These are the activations of a small network on made-up records, seen along a few directions, one row for each record.
After each row come some of the record's fields: C, E, B, N, K.
Not every record has every field; a missing one is written none.
The largest differences between rows may come from other fields.
(in the rows, 500 means zero)
Strong random noise was added to every row along 3 fixed directions; ignore it. To show where, here is one row again and again, with new noise each time:
[465 460 517 369 436 330 393 510 197 429 581 610 572 582 243 593 483]
[518 507 533 514 493 498 500 514 526 498 508 473 507 520 489 470 504]
[596 528 590 567 467 542 499 542 614 516 518 464 504 499 489 364 521]
[551 430 615 333 396 294 333 611 131 501 653 670 621 574  74 452 490]
[540 494 563 557 555 574 559 577 682 615 487 399 491 478 585 358 506]

[657 473 685 438 230 311 339 485 347 277 609 692 593 629 117 491 488]
C: c5 / E: e2 / B: b1 / N: n1 / K: k1
[521 737 326 654 510 651 428 327 529 388 478 468 444 445 768 430 571]
C: c1 / E: e1 / B: b2 / N: n1 / K: k4
[360 366 519 315 569 364 394 689 194 606 623 493 558 538 361 420 402]
C: c5 / E: e2 / B: b1 / N: n1 / K: k1
[411 517 462 498 456 471 429 464 379 313 535 468 452 547 546 579 439]
C: c5 / E: e2 / B: b1 / N: n1 / K: k1
[531 534 567 566 463 553 429 565 546 446 566 415 471 504 571 308 467]
C: c5 / E: e2 / B: b1 / N: n1 / K: k1
[727 742 489 606 285 477 416 185 524 278 446 691 564 531 390 577 676]
C: c2 / E: e2 / B: b2 / N: n1 / K: k4
[332 340 472 410 807 557 601 758 628 960 556 296 553 473 705 237 421]
C: c4 / E: e1 / B: b1 / N: n1 / K: k1
[526 604 493 539 466 459 499 317 620 402 472 470 545 612 575 565 547]
C: c3 / E: e1 / B: b2 / N: n1 / K: k4
[221 165 514 269 751 420 632 817 431 813 513 365 492 501 513 558 323]
C: c5 / E: e2 / B: b1 / N: n2 / K: k3
[360 506 326 531 715 604 593 516 541 660 478 380 461 454 734 493 478]
C: none / E: e1 / B: none / N: none / K: none
[704 519 580 622 517 687 562 627 803 708 468 520 479 351 553 192 560]
C: c1 / E: e2 / B: b1 / N: n1 / K: k1
[414 498 452 414 644 468 541 482 533 696 460 436 562 512 594 504 523]
C: c6 / E: e1 / B: b2 / N: n1 / K: k4
[603 634 572 577 419 501 461 367 620 418 489 448 534 553 549 439 569]
C: c6 / E: e1 / B: b2 / N: n1 / K: k4
[680 658 528 509 417 461 364 417 354 528 570 645 608 494 308 369 629]
C: c2 / E: e1 / B: b2 / N: n1 / K: k4
[382 527 336 310 537 303 507 254 271 493 405 647 605 574 391 869 573]
C: c2 / E: e2 / B: b2 / N: n1 / K: k4
[273 277 450 380 600 456 562 679 335 518 520 460 429 488 495 663 344]
C: c5 / E: e2 / B: b2 / N: n2 / K: k2
[434 428 501 488 407 453 498 494 435 289 509 537 445 553 444 680 426]
C: c5 / E: e2 / B: b1 / N: n2 / K: k3
[401 413 418 390 676 496 595 581 442 780 444 497 520 425 498 556 520]
C: c2 / E: e1 / B: b1 / N: n1 / K: k1
[674 531 714 432 423 385 368 577 424 636 619 547 657 552 231 228 561]
C: c6 / E: e1 / B: b2 / N: n1 / K: k4
[497 660 440 547 522 516 351 425 423 483 613 432 568 560 626 288 520]
C: c4 / E: e1 / B: b2 / N: n1 / K: k4
[283 419 428 394 615 399 618 389 649 502 394 358 519 641 706 755 435]
C: c5 / E: e2 / B: b2 / N: n1 / K: k4
[455 567 399 452 626 507 463 470 466 695 512 473 583 492 607 389 555]
C: c1 / E: e1 / B: b2 / N: n1 / K: k4
[657 395 648 480 506 542 501 767 424 740 576 607 512 365 223 266 516]
C: c2 / E: e1 / B: b1 / N: n2 / K: k3
[577 580 577 549 539 537 535 448 725 620 457 384 543 514 619 364 566]
C: c6 / E: e1 / B: b2 / N: n1 / K: k4
[461 554 330 495 573 575 472 496 322 566 480 588 460 364 539 500 538]
C: c2 / E: e2 / B: b1 / N: n1 / K: k1
[385 440 520 435 766 523 612 594 737 894 469 251 568 527 748 349 491]
C: c6 / E: e1 / B: b2 / N: n1 / K: k4
[687 624 482 691 259 632 348 504 304 163 587 698 362 361 350 435 515]
C: c1 / E: e1 / B: b2 / N: n2 / K: k2
[642 503 610 506 488 491 521 545 563 637 508 548 559 480 348 403 571]
C: c2 / E: e1 / B: b1 / N: n1 / K: k1
[239 411 349 502 647 572 600 552 510 452 447 340 367 476 789 668 377]
C: c5 / E: e2 / B: b1 / N: n2 / K: k3
[638 570 555 473 532 518 346 635 376 735 642 570 607 443 375 117 556]
C: c1 / E: e1 / B: b2 / N: n1 / K: k4
[590 496 570 398 616 466 454 637 426 867 569 532 633 451 358 228 567]
C: c2 / E: e1 / B: b2 / N: n1 / K: k4
[397 465 536 476 578 456 584 447 745 521 441 305 519 627 703 563 454]
C: c5 / E: e2 / B: b2 / N: n1 / K: k4
[406 416 523 576 462 504 692 375 844 279 356 347 408 615 713 813 424]
C: c5 / E: e2 / B: b1 / N: n2 / K: k3
[443 549 396 378 573 422 365 515 199 621 587 587 595 497 417 432 524]
C: c1 / E: e1 / B: b2 / N: n1 / K: k4
[770 618 687 669 295 577 431 483 632 363 542 544 485 480 384 310 575]
C: c6 / E: e1 / B: b1 / N: n1 / K: k1
[425 542 416 545 459 541 487 410 503 312 451 477 416 491 643 608 467]
C: c5 / E: e2 / B: b1 / N: n1 / K: k1
[677 577 588 475 493 480 387 571 400 705 592 590 621 459 310 206 593]
C: c2 / E: e1 / B: b2 / N: n1 / K: k4
[373 435 403 427 628 503 521 561 456 633 508 473 505 486 589 469 452]
C: c4 / E: e2 / B: b1 / N: n1 / K: k1
[735 525 728 528 280 412 369 534 450 375 628 608 574 583 177 345 526]
C: c3 / E: e1 / B: b1 / N: n1 / K: k1
[495 437 594 397 510 398 531 498 626 591 455 483 574 572 463 496 498]
C: c5 / E: e2 / B: b2 / N: n1 / K: k4

Which values does each new row have?
[561 423 651 538 379 496 484 599 534 358 548 499 450 522 400 460 430]
C: c5 / E: e2 / B: b1 / N: n2 / K: k3
[478 359 566 449 408 440 574 523 558 378 439 564 447 526 390 702 437]
C: c5 / E: e2 / B: b1 / N: n2 / K: k3
[484 365 600 418 521 447 557 612 630 617 476 477 531 524 458 457 457]
C: c5 / E: e2 / B: b1 / N: n1 / K: k1
[653 518 543 634 472 647 571 562 632 540 467 538 419 370 470 424 550]
C: c2 / E: e1 / B: b1 / N: n2 / K: k3
[444 461 582 386 485 321 448 459 493 479 546 436 614 682 444 516 473]
C: c5 / E: e2 / B: b2 / N: n1 / K: k4
[689 580 682 611 272 497 360 500 539 276 610 533 514 566 369 314 504]
C: c5 / E: e2 / B: b1 / N: n1 / K: k1
[399 428 465 488 455 432 567 414 449 296 458 497 448 579 486 807 447]
C: c3 / E: e1 / B: b1 / N: n2 / K: k3
[576 582 560 524 343 418 453 311 627 297 459 532 552 624 484 568 534]
C: c5 / E: e2 / B: b2 / N: n1 / K: k4
[456 586 486 472 485 407 468 338 463 416 481 465 556 599 532 617 537]
C: c6 / E: e1 / B: b2 / N: n1 / K: k4
[534 530 484 476 660 560 479 614 560 835 553 462 588 446 580 183 542]
C: c1 / E: e1 / B: b2 / N: n1 / K: k4
[494 546 520 414 380 302 465 259 420 286 453 575 571 667 355 818 540]
C: c6 / E: e1 / B: b2 / N: n1 / K: k4
[522 512 545 380 432 294 478 324 483 463 474 573 643 665 345 653 556]
C: c3 / E: e2 / B: b2 / N: n1 / K: k4
[483 629 379 422 441 370 370 297 191 369 523 642 578 564 367 676 573]
C: c2 / E: e1 / B: b2 / N: n1 / K: k4
[545 473 541 680 467 701 565 628 705 414 492 401 345 392 662 371 435]
C: c5 / E: e2 / B: b2 / N: n2 / K: k2
[697 520 561 635 346 629 418 650 422 408 604 671 418 359 309 316 503]
C: c1 / E: e1 / B: b2 / N: n2 / K: k2
[538 394 571 500 377 453 487 579 345 323 550 603 442 501 277 615 428]
C: c3 / E: e1 / B: b2 / N: n2 / K: k2
[503 571 428 367 590 421 330 561 111 744 630 611 643 451 328 305 579]
C: c2 / E: e1 / B: b2 / N: n1 / K: k4
[614 703 514 631 391 533 363 348 560 322 582 471 540 588 589 324 542]
C: c4 / E: e1 / B: b2 / N: n1 / K: k4
[541 475 572 393 590 413 529 529 518 753 496 508 614 527 382 443 557]
C: c2 / E: e1 / B: b2 / N: n1 / K: k4
[635 629 543 612 320 536 417 401 463 265 499 575 454 480 425 498 557]
C: c6 / E: e1 / B: b1 / N: n1 / K: k1
